Each row below is a small network's average activation on inputs in which a field has the value named, seen along a few directions.
Related values have similar rows: they may be neighbours, one step apart, or belong to one group.
In the rows, 500 means zero.
Random noise pushes rows far along 12 fixed directions. That doesn't count. These rows show it; they differ only by the noise:
601; 424; 392; 638; 398; 269; 485; 553; 606; 443; 791; 683; 461; 680; 100; 683; 578; 617; 603; 271; 462; 771
597; 423; 632; 396; 806; 659; 288; 427; 633; 568; 525; 610; 263; 430; 495; 675; 489; 672; 614; 378; 337; 474
493; 470; 450; 483; 694; 549; 559; 603; 576; 433; 585; 595; 191; 451; 585; 749; 282; 750; 607; 489; 726; 519
580; 483; 333; 609; 577; 270; 478; 646; 389; 507; 536; 270; 665; 300; 723; 669; 382; 488; 566; 945; 650; 638
508; 351; 669; 558; 664; 735; 441; 511; 334; 295; 586; 698; 271; 381; 209; 342; 302; 609; 405; 477; 749; 634
516; 493; 536; 450; 651; 524; 563; 512; 593; 563; 469; 437; 371; 399; 651; 662; 534; 653; 576; 513; 465; 482
470; 683; 458; 566; 390; 328; 499; 571; 528; 476; 335; 515; 458; 607; 243; 577; 617; 597; 309; 276; 491; 375
616; 445; 638; 612; 499; 919; 628; 519; 278; 660; 729; 378; 357; 191; 433; 637; 615; 511; 674; 525; 619; 589
440; 411; 633; 689; 492; 262; 557; 354; 503; 598; 371; 356; 470; 318; 409; 328; 718; 584; 293; 658; 425; 406
591; 645; 328; 547; 452; 261; 424; 619; 479; 681; 445; 341; 483; 532; 568; 538; 523; 572; 553; 318; 747; 525
453; 295; 528; 683; 554; 233; 642; 378; 724; 548; 613; 472; 309; 390; 503; 608; 644; 705; 511; 512; 481; 531
530; 515; 493; 420; 418; 430; 587; 458; 464; 702; 651; 806; 348; 785; 167; 343; 407; 674; 622; 762; 247; 523
406; 377; 618; 590; 237; 418; 945; 324; 667; 542; 508; 759; 496; 618; 231; 189; 572; 431; 384; 620; 301; 509
584; 502; 370; 707; 495; 32; 304; 471; 506; 801; 619; 487; 295; 555; 291; 551; 537; 772; 562; 580; 553; 464


Field J:
j10: 406; 349; 778; 471; 529; 624; 558; 310; 463; 367; 484; 612; 463; 444; 461; 129; 508; 516; 425; 463; 456; 545
j1: 397; 539; 506; 614; 592; 423; 357; 563; 263; 426; 386; 365; 412; 363; 405; 473; 452; 620; 269; 715; 695; 350
j5: 352; 260; 398; 398; 623; 591; 274; 391; 554; 479; 679; 609; 284; 692; 737; 228; 287; 440; 546; 338; 751; 467
j2: 388; 365; 416; 488; 561; 387; 263; 468; 529; 261; 791; 455; 473; 616; 530; 733; 637; 669; 586; 358; 357; 578
j3: 526; 422; 441; 730; 290; 568; 411; 412; 322; 550; 796; 631; 405; 480; 309; 456; 323; 369; 593; 647; 718; 419
j4: 525; 531; 673; 371; 423; 605; 909; 490; 498; 655; 534; 486; 642; 486; 657; 367; 606; 537; 780; 658; 322; 689
j6: 449; 311; 363; 423; 443; 569; 512; 371; 491; 556; 691; 505; 525; 615; 688; 291; 366; 284; 634; 736; 536; 504
j7: 376; 625; 377; 457; 329; 437; 562; 569; 355; 475; 600; 357; 516; 654; 568; 567; 632; 652; 524; 494; 480; 433
j8: 356; 530; 455; 550; 367; 609; 855; 557; 591; 418; 658; 631; 326; 574; 460; 791; 461; 640; 506; 554; 477; 400
j9: 442; 443; 667; 519; 640; 542; 460; 407; 550; 500; 395; 275; 518; 331; 604; 530; 780; 526; 462; 326; 401; 445
J is arranged as a ring.
Question: Name the neighbours of j3, in listed order.
Answer: j10, j4
Question: Name the neighbours of j5, in listed order.
Answer: j1, j8

Field T:
t6: 507; 658; 563; 362; 491; 626; 419; 588; 359; 569; 445; 527; 523; 631; 338; 443; 613; 636; 423; 419; 312; 484
t2: 434; 495; 423; 588; 374; 500; 431; 403; 536; 393; 603; 421; 410; 537; 484; 634; 628; 462; 404; 283; 530; 316
t9: 446; 437; 393; 464; 584; 442; 93; 470; 213; 461; 585; 458; 403; 535; 468; 429; 381; 570; 367; 962; 415; 329
t10: 340; 568; 430; 394; 418; 495; 238; 403; 454; 412; 432; 395; 601; 801; 407; 401; 732; 325; 356; 402; 192; 202
t5: 710; 454; 632; 567; 579; 427; 326; 490; 427; 663; 647; 549; 515; 371; 325; 539; 571; 614; 722; 437; 408; 798
t3: 535; 662; 390; 600; 310; 145; 799; 573; 547; 708; 379; 455; 486; 585; 292; 580; 583; 651; 462; 679; 450; 467
t1: 386; 476; 599; 374; 665; 772; 319; 383; 489; 354; 478; 391; 280; 462; 561; 664; 661; 583; 503; 282; 379; 229
t4: 346; 480; 610; 664; 550; 449; 451; 543; 502; 215; 281; 495; 514; 360; 413; 422; 478; 479; 176; 260; 768; 469
t8: 489; 545; 576; 354; 665; 399; 451; 479; 572; 629; 184; 281; 669; 434; 736; 417; 701; 456; 409; 533; 259; 464
t7: 391; 456; 519; 546; 560; 691; 468; 531; 385; 166; 514; 462; 499; 423; 458; 433; 469; 499; 304; 411; 694; 481
A value of T combines one of 2 hidden first parts with one of 5 second parts; all combinations occur once.
Question: Changing only the second part turns t8 into t10. t3 has the same second part as t8; what does that change turn t3 into?
Answer: t1
Question: Changing only the second part turns t7 into t4. t2 has the same second part as t7; what does that change turn t2 into?
Answer: t5
